Each row below holds a small network's activations on one input, seen along a few directions.
In each table, some parts of the input vary, and every possible input appears once, in random order.
Descriptions start from the smaller parts, as in this example, which fits no table here: one of 4 places along a line, together with either a single point or one of 11 places around a ring or (one of 2 separate values, together with one of 8 places around a ring).
Shared parts are said once, and a part with two or three values counts as separate values.
In the rows, zero is written as 128.

Other details of the inputs shift rows strongly along three fixed directions, in all tables alike. That doesn't count.

Table:
row 1: [112 102 130 160 162 128 104 120 132 156 200 144 138 109 158]
row 2: [118 123 150 115 107 110 170 161 135 102 108 155 138 130 120]
row 3: [133 149 112 135 130 162 130 120 138 140 126 100 138 126 116]
row 4: [136 157 124 134 119 133 118 115 134 132 108 111 120 123 145]
row 5: [122 146 124 128 131 130 122 101 134 119 121 101 127 129 123]
row 6: [126 121 151 116 110 126 166 170 126  95 109 151 109 126 127]
row 7: [119 106 109 160 156 118  90 136 103 136 192 151 127 110 160]
row 8: [122 123 170 111 121 139 176 162 144 109 118 142 131 128 121]
row 9: [135 145  95 138 119 148 119 131 120 125 116 110 117 122 123]
row 10: [129 156 104 129 117 122 136 115 138 135 109 115 133 114 141]
row 11: [112 105 110 163 148 123  98 130 113 142 188 157 116 105 169]
row 12: [136 140 122 141 127 124 108 112 138 120 112 105 126 134 129]
row 13: [117 156 115 130 124 147 121 111 126 127 124 108 129 128 116]
row 14: [173  72 128  62 112 139 102 107  94 222 102 170 103 173  98]
row 15: [115 117 145 122 112 113 168 156 141  97 107 159 135 135 110]
row 16: [115 118 167 112 129 118 151 152 124  84 123 142 137 145  98]
row 17: [124 154  92 138 116 137 128 121 132 135 115 121 139 121 122]
row 18: [137 147 127 128 134 140 133 118 140 135 124  90 138 120 134]
row 19: [143 138 122 132 147 138 122 119 136 127 128  89 147 130 114]
row 20: [134 143 100 134 132 114 121 119 130 122 116 108 147 128 118]
row 21: [109 130 171 105 114 126 166 149 131  98 116 149 122 131 119]
row 22: [186  59 123  50 116 119 111 110  87 219 104 153  90 163 113]
row 23: [117 112 146 123 115 106 164 156 142  94 110 155 137 136 107]
row 24: [135 139 122 135 138 143 131 112 146 132 122  94 136 125 123]
row 25: [138 153 126 135 121 128 114 116 131 128 110 104 126 127 142]
row 26: [ 85  84 175 139 144 109 134 154 121 110 193 195 129 124 140]
row 27: [141 131 103 138 128 125 116 120 130 114 116  98 116 126 127]
row 28: [123 154 129 122 127 127 124 106 128 123 123  97 128 124 133]
row 29: [107 115 128 167 147 122  90 121 121 147 185 163 126 113 171]
row 30: [141 145 121 139 133 126 104 119 127 117 114 104 135 137 123]
Description of these inputs: one of 5 separate values, together with either a single point or one of 5 places along a line.
Q: The inputs of row 17 and row 14 match in every part but the choice among 5 separate values. If row 23 is changed in the same way as row 17 into row 14, which row does it become?
A: row 12
Q: Which other rows does row 22 become when the choice among 5 separate values takes its other values? List them by row number.
A: row 2, row 18, row 25, row 28
Q: Start at row 19 and move only the place on the line of 5, one step at a time. The first step leads to row 1. Which rows follow, in order?
A: row 24, row 18, row 8
Q: Which other rows does row 8 become when the choice among 5 separate values takes its other values? List them by row number.
A: row 4, row 6, row 10, row 21

Table:
row 31: [156  90 172 102 140 109 136 134 135 104 100 134 123 156 101]
row 32: [135 106 132 108 108 128 135 154 121 116 106 149 141 148  87]
row 33: [136 106 182  99 136 134 149 124 145 121 110 140 130 152  97]
row 34: [105 115 171 142 151 140 129 140 135 128 187 134 149 125 144]
row 35: [ 93 125 139 155 120 123 134 132 136 135 163 159 128 114 155]
row 36: [100 124 131 146 141 124 133 142 144 135 169 156 132 109 138]
row 37: [144 113 155 106 116 147 160 156 121 137 105 144 123 132 108]
row 38: [142 107 190  93 140 131 156 133 142 129 111 135 139 148 107]
row 39: [174  78 111  53 109 106  89  76  83 235 108 171 103 163 122]
row 40: [130 154 115 169 146 129  99 112 147  83 138  57 139 124 134]
row 41: [121 193  91 169 127 139 103 122 126  97 126  89 127 119 143]
row 42: [133 105 171 100 124 127 135 141 127 105 114 131 136 169  82]
row 43: [113 173  90 173 139 163 123 114 144 110 128  82 137 111 136]
row 44: [153  64  95 118 136  98  65  85  90 237 167 165 102 138 166]
row 45: [181  67  91  55 133 118  95  78  90 233 115 159 120 168  91]
row 46: [135 110 135  95 119 134 170 138 138 123 109 150 134 142  91]
row 47: [168 133  63 128 142 156  62  53 108 229 136  88 108 119 139]
row 48: [ 93 128 134 160 121 107 119 139 122 122 157 165 134 122 150]
row 49: [ 97 124 130 148 131 120 139 126 136 136 162 162 137 110 149]
row 50: [108 134 148 141 130 136 134 151 122 134 169 157 121  97 166]
row 51: [118 108 108 154 146 109 128 146 125 107 167 156 137 114 142]
row 52: [123 110 124 169 137 123 114 158 111 109 161 154 116 107 148]
row 53: [131 118 137 102 119 111 144 151 131 120 100 149 129 147  89]
row 54: [ 98 127 124 154 132 104 125 133 123 122 155 166 143 117 144]
row 55: [140 112 142  92 123 132 177 148 136 131 112 147 143 138 103]
row 56: [150  90 128 112 110 120 137 161 125 111 104 139 128 144  98]
row 57: [116 119 130 157 129 113 112 154 114 107 166 158 105 103 165]
row 58: [112 111 119 158 135  96 126 140 126 115 155 158 131 113 156]
row 59: [121 103 174  90 132 130 159 126 129 116 123 124 126 148  88]
row 60: [104 127 137 142 134 118 147 136 134 142 161 157 147 106 159]
row 61: [142 175 125 116  97 135 161 117 153 120  58  69 134 134 115]
row 62: [167 130  60 122 154 161  74  60 109 236 136  80 127 127 149]
row 63: [115 175  82 175 139 148 107 119 129 101 122  87 143 120 129]
row 64: [110 116 133 148 133 140 132 156 132 136 176 151 153 106 146]
row 65: [150 160 104 114 105 124 129 121 137  88  49  74 108 133 125]
row 66: [113 192 100 157 114 135 125  96 147 112 123  91 130  99 159]
row 67: [143 110 141 104 100 100 147 144 119 111  97 156 110 139 130]
row 68: [131 105 175  97 126 142 146 133 140 116 121 129 132 159  87]
row 69: [147 177 114 118 104 157 147 122 144 105  72  77 112 142 106]
row 70: [134 104 140 103 107 143 151 149 137 127 111 144 134 141  91]
row 71: [109 122 161 152 160 115 108 127 130 108 166 153 145 129 136]
row 72: [ 94 117 154 141 156 112 118 129 113 103 177 139 143 126 127]
row 73: [128 160  77 181 142 139 110 126 133  93 121  77 130 114 142]
row 74: [112 134 142 147 134 143 136 156 122 134 173 156 124 114 165]
row 75: [121 119 123 161 133 119 115 158 112 109 168 156 109 120 162]
row 76: [110 174 130 150 154 137 130 101 143 104 145  51 150 106 136]
row 77: [165 145  61 115 134 132  45  53  94 218 133  94 103 124 148]
row 78: [147 182 122 105  95 134 159 110 146 118  63  79 131 125 127]
row 79: [117 117 154  93 107 137 154 141 132 121  97 155 110 137 122]
row 80: [134 178 109 112 103 133 129 116 135  90  50  82 122 137 113]
row 81: [ 97 128 145 135 134 133 131 144 126 135 159 161 127 102 176]
row 82: [109 125 129 164 135 130 112 151 107 116 161 164 130 113 135]
row 83: [134 116 153  93 122 124 167 157 144 139 109 143 133 136 106]
row 84: [116 189 103 160 123 150 116 109 143 110 129  84 116  95 151]
row 85: [139  87 165  93 135 105 148 138 120  95 111 118 121 151  92]
row 86: [157 159  98 121 117 114 138 130 153  95  59  66 123 137  96]
Q: Describe the family of inputs behind these rows.
A: one of 4 places along a line, together with either one of 3 separate values or one of 11 places around a ring
Q: The inputs of row 66 and row 78 match in every part but the place on the line of 4. If row 70 is changed in the same way as row 66 into row 78, which row does it become?
A: row 64
Q: The inputs of row 59 and row 72 match in every part but the place on the line of 4. If row 68 is changed in the same way as row 59 into row 72, which row does it become?
A: row 42
Q: Start at row 86 and move only the place on the ring of 11, one step at a time. The first step leads to row 51. Which rows follow, in order?
A: row 56, row 73, row 52, row 75, row 57, row 65, row 67, row 44, row 58
Q: Which other rows does row 31 become when the choice among 3 separate values takes its other values? List them by row number.
A: row 40, row 85

Table:
row 87: [124 143 131 135 132 133 132 119 139 121 128 103 140 125 128]
row 88: [126 138 129 136 137 123 120 115 134 106 126 104 131 129 126]
row 89: [136 138 107 146 126 123 119 134 127 107 116 116 125 126 128]
row 90: [110  96 107 147 149 125  86 111 104 211 220 189 122 100 187]
row 91: [127 143 112 139 121 118 120 123 128 108 114 116 120 123 136]
row 92: [176  58 172  26 111 123 146 120 110 192  80 161 109 182  78]
row 93: [106  87 184 115 126 109 166 177 128  86 138 184 137 142 101]
row 94: [106  92 189 111 127 125 180 179 133  99 142 182 136 134 113]
row 95: [127 137 118 140 139 127 122 123 133 108 129 106 142 132 114]
row 96: [131 135 130 140 138 126 116 123 133 106 127 101 128 131 124]
row 97: [127 149 111 135 121 133 138 129 134 124 117 117 128 114 138]
row 98: [205  94  97  61 130 130  90  67 110 207  72  83 112 175  80]
row 99: [126 152 120 134 117 128 128 126 133 120 115 118 125 118 143]
row 100: [133 140 113 143 123 121 117 131 127 108 115 113 117 125 135]
row 101: [130 142 129 138 135 152 125 129 131 116 132 101 130 125 121]
row 102: [130 146 112 142 121 148 125 138 126 119 119 114 120 120 132]
row 103: [106  89 122 145 167 128  84 100 111 214 227 181 139 108 175]
row 104: [105  94 168 122 111 105 166 186 122  86 130 197 127 135 114]
row 105: [123 151 141 130 133 136 131 115 136 122 127 105 130 124 134]
row 106: [122 149 131 132 132 140 138 120 145 127 131 105 139 121 126]
row 107: [128 142 101 143 124 122 122 132 127 110 119 119 132 127 124]
row 108: [125 148 114 139 116 129 133 127 133 121 117 116 129 119 138]
row 109: [125 156 123 134 117 132 131 124 130 123 115 118 120 118 144]
row 110: [121 154 112 137 117 136 138 124 139 129 116 123 135 117 134]
Q: The inputs of row 87 and row 108 match in every part but one. If row 88 is changed in the same way as row 87 into row 108, which row does it become?
A: row 91
Q: Describe the family of inputs behind these rows.
A: one of 2 separate values, together with either a single point or one of 5 places around a ring or one of 6 places along a line
Q: Which other rows does row 103 become when the place on the line of 6 takes its other values? List them by row number.
A: row 87, row 92, row 94, row 105, row 106
Q: Which other rows does row 97 become when the choice among 2 separate values takes its other values? List them by row number.
A: row 94
